Input:
[[ 3.85  3.93  3.33 -5.37 -2.01 -3.93  1.52]
 [-0.81  6.69 -0.89 -0.29  0.78 -0.81 -0.46]
 [ 2.23 -2.91  0.98 -1.80 -2.15 -0.63 -1.15]]
Output: 3.33

Input:
[[-3.46  0.94 -3.99  3.18  1.25 -3.61]
 [ 0.65 -1.12 -5.35  4.84 -2.44  1.22]
 [-3.47  4.65  2.02  1.33  3.01 -4.77]]
Output: -3.99

Input:
[[ 0.04  0.01  0.19 -0.07  0.97  0.20]
 [ 0.11  1.13  0.09 -0.16  3.82 -0.25]
 [-0.11  0.56 -0.19  0.08  5.24  0.23]]
Output: 0.19

Input:
[[ 1.79 -0.29  5.20  5.68  1.45  0.48]
 [-2.16  0.65 -5.35 -5.76 -1.93 -0.97]
 [ 1.79 -0.23  5.13  5.75  1.37  0.35]]
Output: 5.20

Input:
[[ 0.04  1.00 -0.76 -0.54 -0.30  0.32]
 [-0.91  3.38 -6.69  2.61 -3.89  2.97]
 [-3.86 -1.97 -2.61 -0.25 -0.71 -2.79]]
Output: -0.76

Input:
[[ 0.17 -1.43  3.08 -0.21 -1.00 -0.03 -1.11]
 [ 0.31  2.11 -5.73 -0.41 -0.55  1.50 -0.74]
 [-0.11 -1.15  3.46 -0.44 -0.75  0.44 -1.41]]
Output: 3.08
---
array([[-1.86,  2.44,  0.40, -1.95,  5.98, -1.77],
       [-5.02,  0.64,  1.37,  1.39,  3.23, -0.72],
       [-2.74,  0.01,  3.79,  2.99,  1.80, -0.65]]) => -1.77, -2.74

array([-5.89, -0.37, -6.91, -3.28, -2.17, -0.54, -5.04]) => -5.04, -5.89

array([-6.60,  3.84,  5.37,  1.68,  5.73,  0.26]) => 0.26, -6.60

array([0.23, 3.49, 5.53, 1.83, 3.11, 3.17, 1.01]) => 1.01, 0.23

array([[ 0.81, -5.45, -0.21, -1.76, -1.64,  4.06],
       [-0.61, -1.41, -0.53,  0.02, -0.88,  1.83],
       [ 1.45, -6.75,  0.39, -1.79, -2.14,  4.69]]) => 4.06, 1.45

array([-4.47,  3.73, -5.44,  3.88, -6.22, -1.73, -0.77]) => -0.77, -4.47

array([[ 4.83,  5.17, -1.12,  5.23,  0.17,  2.01, -0.25],
       [ 0.11, -0.31, -4.07,  2.19,  1.33,  1.64,  5.14],
       [ 3.11,  2.38, -5.26, -1.48, -4.69,  5.74,  3.11]]) => -0.25, 3.11
---
array([ 3, 94, 26, 31]) yields 3
array([686, 469, 886, 224, 724]) yields 686
array([7, 1, 6, 1, 3, 6]) yields 7
array([-371, -768, -126, -888, -664,  730, -530]) yields -371
array([ 683,  214, -357,  -70, -476, -600,  340]) yields 683
array([67, 54, 23, 92, 49]) yields 67
---
1.10,-1.49,0.63,1.65,1.22,5.30,-2.75
-1.79,-4.77,1.58,1.18,0.34,5.40,-4.74
>> 5.40

3.02,-2.52,-1.61,-3.52,-4.84,-5.18
-1.55,-1.03,1.56,2.20,0.23,3.28
>> 0.23

-2.19,3.27,0.67,0.94
5.18,-4.71,-2.22,-3.51
>> -2.22

-3.84,5.81,-0.14,2.09,3.91,4.43
2.21,-3.74,-0.93,-1.74,-2.58,-2.79
>> -2.58

1.50,0.01,-1.46,0.27
4.86,2.24,3.86,-5.70
>> 3.86

-0.05,2.46,-1.77,1.59,1.42,-5.77
2.33,0.50,3.04,4.69,4.55,2.94
>> 4.55

2.43,4.98,3.17,2.12,2.58,3.70,4.80
2.44,3.02,3.91,3.34,2.65,5.83,5.50
>> 5.83

-0.43,-4.51,1.08,0.17,-2.80
-0.29,-2.10,-6.20,-0.12,5.07
>> -0.12

6.77,3.74,4.70,0.68,-0.66
-1.53,-4.32,-4.87,-4.89,1.53
>> -4.89
---
0.04,5.62,-5.17,2.68
-2.59,-0.11,1.50,-1.93
-0.82,0.83,2.47,1.82
ans = -5.17

5.37,-6.02,1.68,-6.17,-5.15,5.20,-1.53
-6.00,5.22,-4.33,4.98,-6.07,-3.46,5.72
ans = 5.20

-2.86,1.14,-5.22,4.28 ans = -5.22

1.54,-3.78,6.38,-5.53 ans = 6.38

-4.04,2.73,5.45,4.92,0.73 ans = 4.92

2.36,-0.55,-6.91,1.97 ans = -6.91
---
0.10	1.15	0.24	-0.88	0.87
6.58	2.68	1.47	2.91	-2.40
gives 0.10

5.44	-3.77	-3.99	2.22	2.01	4.69	5.67
1.18	-1.24	-1.74	-0.56	-1.27	1.87	-0.33
gives 5.44

0.28	1.39	5.64	2.72	2.14
1.04	3.52	4.18	3.80	4.04
gives 0.28

1.83	2.52	-0.19	-0.44	0.95
6.14	1.46	0.66	0.58	-0.03
gives 1.83

-2.98	-1.63	1.74	-4.01	-4.31	2.03
-6.65	-6.84	3.67	-3.79	-5.17	4.15
gives -2.98

5.70	-2.97	0.08	3.56	6.64	3.24	7.23
5.84	-3.02	1.54	1.37	-1.82	-6.76	2.82
gives 5.70
---
[-0.38  0.74  2.62 -0.91  6.02  4.58 -5.00] Answer: -0.91, 6.02

[ 0.41 -4.44 -6.21 -4.87 -1.38] Answer: -6.21, 0.41

[-7.31  0.79 -6.97 -1.27 -1.14] Answer: -6.97, 0.79

[ 2.95  5.50 -1.77  0.39 -3.20 -5.92 -7.11] Answer: 0.39, 5.50

[[ 0.69 -2.03  0.08 -0.33 -0.51]
 [ 0.26 -0.19 -0.58  0.34  0.38]
 [ 5.46  2.00  1.68  1.45 -0.04]] Answer: -0.58, 5.46

[-2.51  5.03 -1.05  4.42 -0.10 -5.36 -1.39] Answer: 4.42, 5.03

[-2.77 -1.60  0.62  3.29 -6.66] Answer: 0.62, 3.29

[[-3.17 -3.19  2.31  2.31  4.23 -6.22 -3.18]
 [-4.60  1.74 -2.50 -0.04 -4.59 -2.60 -4.64]
 [-5.33  6.06 -4.17 -2.51  5.15 -3.01  5.45]] Answer: -0.04, 6.06

[ 0.67  1.43  1.11 -1.21 -7.07  0.03  1.04] Answer: -1.21, 1.43

[ 6.90 -3.36 -2.67  1.89 -0.34] Answer: -2.67, 6.90
---
[  1.370 -14.392  14.772  14.170   1.355] Out: 14.772
[-10.7  17.4 -14.1 -12.2] Out: -14.1
[ 0.008  0.097  0.143  0.030  0.048 -0.113] Out: 0.143
[-1.3 -0.1  1.8 -0.2  0.9] Out: 1.8
[-0.12 -0.10  0.13  0.02  0.08  0.02 -0.06] Out: 0.13
[  19.92   10.85  -81.59   47.59 -167.34   16.13  156.32] Out: -81.59
---
-4.45,-1.39,-5.71,-1.56,-0.13,-2.49,-2.04
-5.86,-2.06,-5.64,-2.68,-0.81,-1.28,-1.98
-5.50,-3.00,-5.77,-2.40,-0.22,-2.09,-1.75
→ -4.45, -1.75

-2.15,3.13,-2.43,-3.07,-2.19,-6.20,2.88 → -2.15, 2.88

-1.04,-6.88,-0.07,-0.79
2.69,-0.59,-0.41,1.06
-2.05,-2.72,-0.48,1.80
→ -1.04, 1.80

5.16,5.09,5.53,4.53,5.40 → 5.16, 5.40

0.20,-3.15,-6.80,4.39,0.04,-0.71 → 0.20, -0.71

4.09,5.54,3.20,0.13,0.29,0.72,0.59 → 4.09, 0.59

5.83,-6.30,4.85,-5.47,6.09
-3.02,4.26,3.92,-4.25,-2.93
-3.51,4.39,-3.21,3.92,-3.92
→ 5.83, -3.92

6.27,-5.07,-4.68,4.23,-3.73,-5.82 → 6.27, -5.82

-2.36,-5.41,-4.49,-4.92 → -2.36, -4.92

5.92,-3.53,-1.81,-5.72,-5.30 → 5.92, -5.30
---
[[-1.09 -3.17  5.01 -0.83]
 [ 0.41 -6.91  1.50 -3.37]] yields 0.41

[[ 1.24  1.30  1.59  0.11  1.99]
 [ 6.35  3.94 -0.26 -0.76 -0.49]
 [ 1.38  1.22  1.94  0.48  2.27]] yields 1.38

[-2.56 -4.75 -2.96  3.65 -4.13 -1.90 -6.86] yields -2.56

[[ 0.02  0.20  2.74  5.34  1.28]
 [-0.02  1.12  5.11  2.94  0.14]] yields -0.02

[-6.05  0.12 -0.82 -3.00  1.28  6.91 -0.21] yields -6.05

[5.51 5.02 5.48 5.35 5.39] yields 5.51

[[-1.36  0.58  0.12 -2.48  0.78  1.99 -5.17]
 [-2.31  1.53  0.69 -2.47 -2.70  2.52  0.38]] yields -2.31

[[-1.44 -3.48 -1.60 -0.27 -1.83 -1.34]
 [-6.06 -4.95 -2.46  0.62 -0.34 -0.09]] yields -6.06
